Each row below holds a small network's activations on one input, seen along a few directions.
Each table varies a few parts of the input and shows all the possible inputs, shuffled.
A made-up example of a description, with smaller parts first: ring(5) and (point or ring(9) or (values(3) and line(6))).
Shared parts are said once, and a part with two or three values counts as separate values.

Table:
r1: [-21  -2 -43  27  40  34   3  27  19  22  43 -25  -2  11]
r2: [ 45  25  37   1   9 -15   0 -38 -15 -28 -33  25  40  -3]
r3: [ 21  44  27 -16 -10 -16 -16   2 -16   0 -63 -24  12 -19]
r4: [-19 -25 -28  16  26  28   6  38  -2  16  42  11 -18  -5]
r5: [-12 -27 -55   2 -20 -16  20  45  13  29   1 -39  23  -6]
r6: [ -8 -17 -33 -21   5  -7   4  64 -10  29  -5 -33  22  21]
r7: [ 21 -34 -52  12   6  -8  33  10  26  -5  24  16  40  41]
r8: [-69 -37  30 -55 -16  13   7  36   2 -10  91  21 -65   6]
r9: [ 39  14  11  41 -18 -26  -4 -58   1 -19 -36  31  22   6]
r10: [  4  28  -1  10 -33 -19 -15 -35   5   5 -67 -33   4 -19]
r11: [-14 -15 -70  17 -21 -10  23   9  18  12  14  -9  37  31]
r12: [-31  -1  80 -49 -30   7 -27 -40   4 -33  34  22 -87 -33]
r13: [-31 -28   3 -22  -3  31  17  44  -4   9  71  18 -31  -7]
r14: [-12  46  19  43  23  21 -21 -44   9  -2 -28 -20 -17 -23]
r15: [ -6  19  35  13  20  30  -6 -44   5  -4 -34   7 -30 -23]
r16: [ 41 -46 -35  -3  25 -11   5  29  -4 -13  31  12  33  39]
r17: [ 55   9  45 -11  13 -20 -20  -9 -20  -7 -42 -11  12 -13]
r18: [ 22 -23 -16 -13  25 -18   7  68 -20   7  23  -8  32  18]
r19: [-31  35  55 -13 -15  30 -27 -40 -20 -12  -6  29 -43 -13]
r20: [  5  33 -10  22 -25 -28  13 -64  11   4 -59   9  15  -9]
- Describe the family of inputs behind these rows. => values(2) and (line(4) or ring(6))
- Change only the values(2) part in r9. List by row number the other rows that result. => r7
- Change only the line(4) part in r4. List by row number the other rows that result. => r1, r8, r13

Table:
r21: [ 18  63 113 -30 -34 -15 -53 -59 -41 -30 -72   0 -35 -48]
r22: [-19  23 -12  59  -9  21   6 -51  33  10 -15   7 -15 -25]
r23: [ 35 -27 -30  13  17 -21  10  20  -5  -5   4  12  49  22]
r24: [  76   48   55   -8  -11  -52  -30  -52  -15   -8 -117  -18   35  -17]
r25: [ 25 -40 -44 -11  12 -24  26  48  -9   7  21 -13  51  31]
r26: [ 43   0  -4  34   8 -25  22 -47  15 -26 -22  33  42  23]
r27: [-16  -3  43  -8 -12  13  -3 -30  -8 -28  32  38 -35   9]
r28: [   4   79   47   20  -14    5  -32  -62    3   17 -116  -51  -19  -57]
r29: [-29  15 -18  47   8  30   8 -25  32  20  -5  -4 -12 -17]
r30: [-35 -44  -7 -64  -3   7  -1  75 -29   2  68  -5 -34  21]
r31: [ 38 -17 -17  26  -6 -21  17 -12   2 -15  -9  23  48  23]
r32: [-44  -1 -55  13   7  23   9  42  14  32  25 -30  -8 -12]
r33: [-26 -16  28 -36   0   4  -3  -5  -8 -10  44  29 -32   8]
r34: [-38 -17 -67 -10  21  28  11  77  18  40  40 -52 -12   1]
r35: [ 26 -56 -61 -26  20 -20  11  92 -16  17  28 -17  50  39]
r36: [-25 -27  14 -41  -6   9  -7  36 -18  -8  64  10 -30  16]
r37: [ -5   5  55  -4  -7   8  -3 -56   7 -38  20  53 -32  -5]
r38: [-26  13 -39  27   7  32  14   8  25  24  11 -15 -13 -13]
- Describe the family of inputs behind these rows. => values(3) and (point or line(5))
- The inputs of r32 and r25 match in every part but the values(3) part. If r29 is changed in the same way as r32 into r25, which row does it become? => r31
- Change only the values(3) part in r26. List by row number the other rows that result. => r22, r37
- Change only the line(5) part in r37. List by row number the other rows that result. => r27, r30, r33, r36

Table:
r39: [-16 -41 -14 -33   9   4  11  55 -10  -1  76   7 -12  14]
r40: [-19 -31 -16 -18  -2   8   7  37   2  -3  47   9  -3  15]
r41: [-26  14  31 -13 -10  19 -11 -13  -4  -1  15   3 -36 -17]
r42: [ 51  42  53  17 -20 -29 -26 -72  -3 -28 -91  10  18 -16]
r43: [-25 -16   8 -18   4  11   3  14  -5 -10  47   8 -31   6]
r44: [ 41  44  70  10 -20 -17 -25 -76  -8 -28 -77  19   7 -18]
r45: [ 14 -41 -62  -1  18 -13  22  52   4  22  28 -13  48  35]
r46: [  6 -39 -48  -6  18  -6  22  55   1  10  41  -8  30  28]
r47: [-16  26  28   1  -5  13  -9 -27   1  -1 -15  -2 -34 -26]
r48: [ 10  18 -19  24  10  -8   7 -13   9  13 -28 -17  15  -4]
r49: [ -9 -11 -16  -4   8   1   9  17   3   2  22   3  -1   8]
r50: [-22 -29  -4 -33   6   4  -2  40 -10   7  54   3 -20  11]
r51: [-17   5   8 -13   7   5   1   6  -5   3  16  -4 -22  -6]
r52: [ 14  24  -9  34   0  -1  -4 -26  12  17 -45 -15   9 -16]
r53: [-8 -2 -6  1 -9  9 11  1  8  1  7  2 -7  2]
r54: [  5  -3 -17  10  -1  -3   6   6   7  13  -6 -13   8   0]
r55: [-15  13  18  -3  -2   7  -4  -9   2   1   4 -10 -25 -15]
r56: [-26  20  41  -4 -19  17 -18 -21 -10  -1  -7   0 -40 -32]
r57: [ -3 -41 -40 -11  12  -6  23  47  -1   1  57   3  14  24]
r58: [  1 -25 -40  -5  10  -2  12  37   6   9  25 -11  25  23]
r59: [ 15  -9 -43  14  13  -2   9  23   6  15  -4  -8  29  14]
r60: [-19 -14  -4 -14  -2  11   3  23  -9   0  30   3 -13  10]
r61: [ -5  26   3  20  -8   3  -5 -22   9   5 -38 -11  -5 -14]
r62: [  8 -27 -54  10  15  -9  18  32  16   8  16  -6  37  31]
r63: [  0  15  -8  21  -5   3   5 -15  11   4 -14  -2   6 -11]
r64: [-26  -7  19 -14 -18  13  -1   8  -6  -4  25   3 -29  -7]
r65: [-13 -38 -21 -20  18   7  14  52  -5  -1  64   7   2  22]
r66: [  5 -16 -33   7  -1  -2   9  18  -2  12   9  -2  16  10]
r67: [  59   45   43   21  -11  -31  -13  -72   -6  -16 -104    8   34  -10]
r68: [-11  14   5   4   4   8  -4 -15   4   2 -12  -2 -14 -12]
r69: [ 22  41  91 -11 -21  -5 -40 -76 -20 -37 -67  25 -20 -22]
r70: [-12  25  16  17   1   6 -11 -31   6   2 -22  -4 -18 -22]
r71: [ 12   1 -35  18   6  -3  10   2  11  13 -15  -9  24   7]
r72: [ -4 -27 -28  -4   8   5   8  33   1   3  39  10   9  14]
r73: [ 30  44  83  -3 -13 -18 -33 -69 -15 -33 -74  14  -6 -26]
- Describe the family of inputs behind these rows. => line(5) and (point or line(6))
- The inputs of r54 and r64 match in every part but the line(5) part. If r66 is changed in the same way as r54 into r64, which row does it become? => r43
- Change only the line(5) part in r65. List by row number the other rows that result. => r39, r45, r46, r57

Table:
r74: [ 23 -30 -30  30  38  -9  43   6  19   4  11   3  52  15]
r75: [-34 -57 -31   4  -5  10  33  11   9   4 114  25 -11  35]
r76: [ 23   8   7  26   6 -26  31 -72  27 -15 -43   9  48   4]
r77: [ -4  30  91 -46   2  -8 -47 -23 -29 -37 -11  19 -24 -38]
r78: [ 34 -21 -14 -23  37 -38  -8  62 -19  -1  -9  -8  46   3]
r79: [-63 -21 -52  -4 -13  27  24  59  11  21  65 -28 -41  -1]
r80: [  4  45 -10  36 -28   3   4 -36  20  19 -66 -44  28 -20]
r81: [ 12   8 -63  33  14  16 -16  51   6  45 -18 -31  30  -5]
r82: [-27  65  41  13 -10  25 -30 -24   6 -17 -33  -7 -73 -51]
r83: [ -7 -60 -15 -58 -13  -2   0  71 -27  12  57  16 -50  38]
r84: [ 56   6  23 -14 -28 -35 -19 -13 -19  -6 -64  10  23  15]
r85: [-16  28  54   1  -2  37 -16 -93  -5 -28  -3  37 -27   4]
- The inputs of r77 and r83 match in every part but one. If r85 is changed in the same way as r77 into r83, which row does it become? => r75
- Describe the family of inputs behind these rows. => values(3) and line(4)
- Change only the values(3) part in r80. List by row number the other rows that result. => r76, r84
